These are the activations of a small neural network, seen along a few directions. Each row is one input.
Each table varies a few parts of the input and shows all the possible inputs, shuffled.
Descriptions start from the smaller parts, as in this example, which fits no table here: one of 4 places along a line, together with either a single point or one of 11 places along a line or (one of 2 separate values, together with one of 8 places around a ring).
Shared parts are said once, and a part with two or three values counts as separate values.
In the rows, zero is written as 128.

Other details of the inputs shift rows strongly along two fixed directions, in all tables alike. That doesn't count.

Table:
R1: [164 156 142 157 106 126 127 156 113 133 166]
R2: [ 93 142  93  65 140 119  65  93  81 119 107]
R3: [119 162  98  61 109  98  56  70 112 140 131]
R4: [171 155 142 154 102 124 140 153 108 137 171]
R5: [179 153 150 156 113 121 146 163 114 132 169]
R6: [175 155 146 151 111 123 140 162 108 137 167]
R7: [ 40  75 102  94 175 147 109  87 140 101  54]
R8: [ 96  65 144 153 140 150 192  91 213 129  86]
R9: [175 149 146 154 117 131 143 176 121 146 158]
R10: [177 158 147 163 108 124 147 181 119 147 168]
R11: [120  56 161 195 160 165 227 154 191 113 100]
R12: [ 67  33 131 140 165 162 190  78 229 117  50]
R13: [176 157 144 162 103 122 129 162 115 132 174]
R14: [ 82 151  82  55 132 104  48  83  71 115 112]
R15: [ 86 151  91  59 137 104  59 111  85 124 108]
Description of these inputs: one of 3 separate values, together with either a single point or one of 4 places along a line.
Q: The inputs of R3 and R8 match in every part but the choice among 3 separate values. If R15 is changed in the same way as R3 into R8, which row does it become?
A: R10

Table:
R16: [ 83 137 107  87 128 122 111  84 154 155  95]
R17: [203 141 172 195 131 148 188 197 127 126 163]
R18: [105 173  80  48  89  86  28  41  63 121 147]
R19: [144  80 180 199 133 139 237 158 249 144 116]
R20: [218 191 119 115  84 131  83 141 112 176 187]
R21: [ 91 187  89  69 126 100  26 139  47 113 126]
R22: [ 54  74 122 130 134 145 136  51 175  93  90]
R23: [114  98 140 133 170 149 150 139 125 111 104]
R24: [ 61  92 105 119 151 127 136 136 117 108  90]
R25: [113  99 128 122 167 141 153 136 119 109  96]
R26: [122 210  93  45 107  93  29  83  95 162 141]
R27: [ 87 121 112  70 130 104 112  94 158 153  83]
R28: [112 185 100  51 141 116  28 117  35 119 115]
R29: [ 68  74 115  91 187 144 137 106 120 103  65]
R30: [194 192 144 167  84 115 116 204  68 149 209]
R31: [ 73  84 122 107 186 149 136 114 126  98  66]
R32: [224 186 171 173 106 138 132 198  77 150 205]
R33: [ 87 119 119  61 135 119  75  88 157 139  80]
R34: [ 89  55 143 196 152 151 223 173 169 113 104]
R35: [ 71  72  94  84 158 127 107  50 170 138  51]
R36: [ 97  95 122 107 165 145 139 123 103 121  89]
R37: [130 210  86  40  97  85  45  84  86 168 142]
R38: [ 69  68 133 126 177 166 157 123 131 114  64]
R39: [ 72  71 133 134 176 167 168 128 138 106  54]
R40: [202 182 137 143  67  96 112 109 104 133 213]
R41: [193 142 167 167  98 108 187 167 191 167 162]
R42: [ 37  77 106 124 175 134 136 128 143  85  68]
R43: [195 144 172 204  88 149 178 133 152 126 196]
R44: [ 26  80  87  92 176 121 121 113 125  87  59]
R45: [ 95  88 102  93 154 119 113  67 170 134  74]
R46: [210 177 135 134  86 111  86 125 117 176 173]
R47: [117 185  83  42  94  96  28  45  51 120 151]
R48: [ 60  57 113 125 142 133 159  57 175  85  87]
R49: [114  87 149 203 150 144 201 182 164 103 129]
R50: [220 199 170 150  75 102 127 171 147 180 197]
R51: [239 172 165 145  70 108 138 170 146 179 192]
R52: [ 96 103 118 105 163 143 137 125 104 113  77]
R53: [156  63 169 214 137 160 209 135 233 144 111]
R54: [249 189 139 152  90 132 119 163 139 166 207]
R55: [ 43  71 110 112 157 144 139  41 167  80  77]
R56: [ 63  74 112  86 190 143 133 100 114 105  66]
R57: [199 139 161 180 122 145 184 189 108 142 163]
R58: [ 78  96 112 144 146 131 157 154 128 106  92]
R59: [ 84  99 123 157 158 133 154 162 142  93  97]
R60: [188 185 138 143  58 110  95 104  95 140 204]
R61: [ 71  96 100  95 141 125 121  44 138  91  97]
R62: [202 128 172 192 125 152 199 189 114 147 171]
R63: [ 70  78 128 120 174 161 149 122 126 111  60]
R64: [104 173  85  76 128  90  60 140  58 109 128]
R65: [105 126 126 123 139 125 150 101 187 142 109]
R66: [110 173  98  43 137 117  30 107  25 136 123]
R67: [172 153 147 163  84 136 138 105 120 129 178]
R68: [ 86 182  82  62 118 100  30 132  39 123 127]
R69: [125 173 106  53 146 110  37 114  38 123 135]
R70: [113  90 130  92 138 118 134 103 186 136  86]
R71: [ 68  93 120 142 146 139 143 150 125 113  96]
R72: [ 76  86 119  72 156 124 104  82 186 127  64]
R73: [105 194  89  75 109 100  38 145  38 127 135]
R74: [113 182  95  62  91 102  19  59  66 113 158]
R75: [154  87 144 175 133 172 178 138 213 144 124]
R76: [ 47 104 107 114 157 132 107 136 116 102  89]
R77: [ 91  89 124 138 128 133 141  75 163  91 119]
R78: [163 143 140 154  79 129 123 102 120 123 173]
R79: [137  47 166 229 113 159 252 120 216 106 132]
R80: [177 181 127 144 102  98 114 187  75 132 194]
R81: [228 188 116 115  93 119  99 142 121 166 189]
R82: [108  88 147 191 152 141 189 176 155 104 130]
R83: [198 200 150 169  90 115 106 208  70 141 216]
R84: [211 198 155 143 108 129 102 183  62 146 192]
R85: [122 181  90  39 143 102  40 112  33 118 118]
R86: [ 71 108 119 137 150 137 125 152 125 103 100]
R87: [176 131 155 202 115 122 189 206 130 128 184]
R88: [ 73  98  92  72 161 118  73  52 158 128  65]
R89: [221 132 143 175 102 152 179 158 176 170 171]
R90: [133  59 183 216 167 185 233 177 175 120 113]
R91: [152  63 178 185 120 157 214 151 234 149 105]
R92: [229 197 154 172  60 102 115 134 108 134 238]
R93: [189 145 173 174  89 122 182 166 187 175 160]
R94: [153 147 133 167 109 119 154 192 103 129 161]
R95: [141 102 147 176 128 133 214 130 217 152 123]
Q: The inputs of R31 and R25 match in every part but one. If R55 is changed in the same way as R31 into R25, which row does it become?
A: R61
Q: The inputs of R75 and R89 match in every part but one. If R26 is changed in the same way as R75 into R89, which row does it become?
A: R37
Q: What is each input in this table made of?
A: one of 5 places around a ring, together with either one of 3 separate values or one of 5 places along a line or (one of 2 separate values, together with one of 4 places along a line)
Q: Which other rows does R71 become when the place on the line of 4 takes its other values? List them by row number.
A: R30, R68, R73
Q: Which other rows does R35 become when the place on the ring of 5 takes its other values? List them by row number.
A: R45, R46, R53, R88

Table:
R96: [152 104 149 171 119 143 193 133 180 148 127]
R97: [116 103 138 136 139 133 146 108 173 117 107]
R98: [198 168 143 172  82 114 148 169 105 134 200]
R99: [131 157 102  70 133 113  69 122  69 133 122]
R100: [190 158 155 159 108 132 148 152 101 131 183]
R101: [109 138 116  93 121 124  90  97 130 143 115]
R102: [136 176 102  85 121 101  81 145  81 138 143]
R103: [154  94 144 178 130 144 181 135 189 129 134]
R104: [126  97 126 135 138 132 157 107 172 121 109]
R105: [108  92 127 142 147 151 164 115 136 110 108]
R106: [ 23  73  99 108 159 137 118  82 149  93  61]
R107: [125  75 146 171 140 148 178 127 201 120 113]
R108: [127  88 142 197 122 145 194 150 168 116 135]
R109: [106  88 138 144 155 155 153 143 150 120  95]
R110: [132 121 149 141 120 134 150 121 162 142 121]
R111: [173 165 131 150 110 119 128 182 114 148 168]
R112: [211 175 147 165  82 124 138 153 130 171 186]
R113: [ 44  93 101  97 166 133 114 118 145 112  65]
R114: [104  84 139 131 160 143 162 133 141 120  93]
R115: [153 188 118  74  96 101  70 104  87 155 154]
R116: [179 155 153 174  92 113 157 163 114 129 188]
R117: [122 162 115  69 133 112  56 120  69 131 122]
R118: [ 63  90 102  72 158 121 107  66 151 108  73]
R119: [ 98 132 122 100 140 134  97  99  99 111 115]
R120: [123 156 101  92 128 126  70 103  75 123 136]
R121: [131 106 160 193 118 136 187 151 159 114 141]
R122: [182 159 149 163 107 141 130 156 107 131 178]
R123: [106 167 101  66 134  92  68 127  78 133 125]
R124: [148 174 103  81 122 113  57 133  62 142 142]
R125: [ 69 104 122 112 159 125 127 127 141 116  81]
Q: What is each input in this table made of?
A: one of 5 places around a ring, together with either one of 2 separate values or one of 4 places along a line
Q: The inputs of R117 and R109 match in every part but the place on the ring of 5. If R121 is changed in the same way as R117 into R109, which row does it become?
A: R106
Q: List by row number the other rows that have the place on the ring of 5 in common with R96.
A: R98, R99, R102, R104, R105
Q: Which other rows does R123 become when the place on the ring of 5 takes its other values? List them by row number.
A: R102, R111, R113, R125
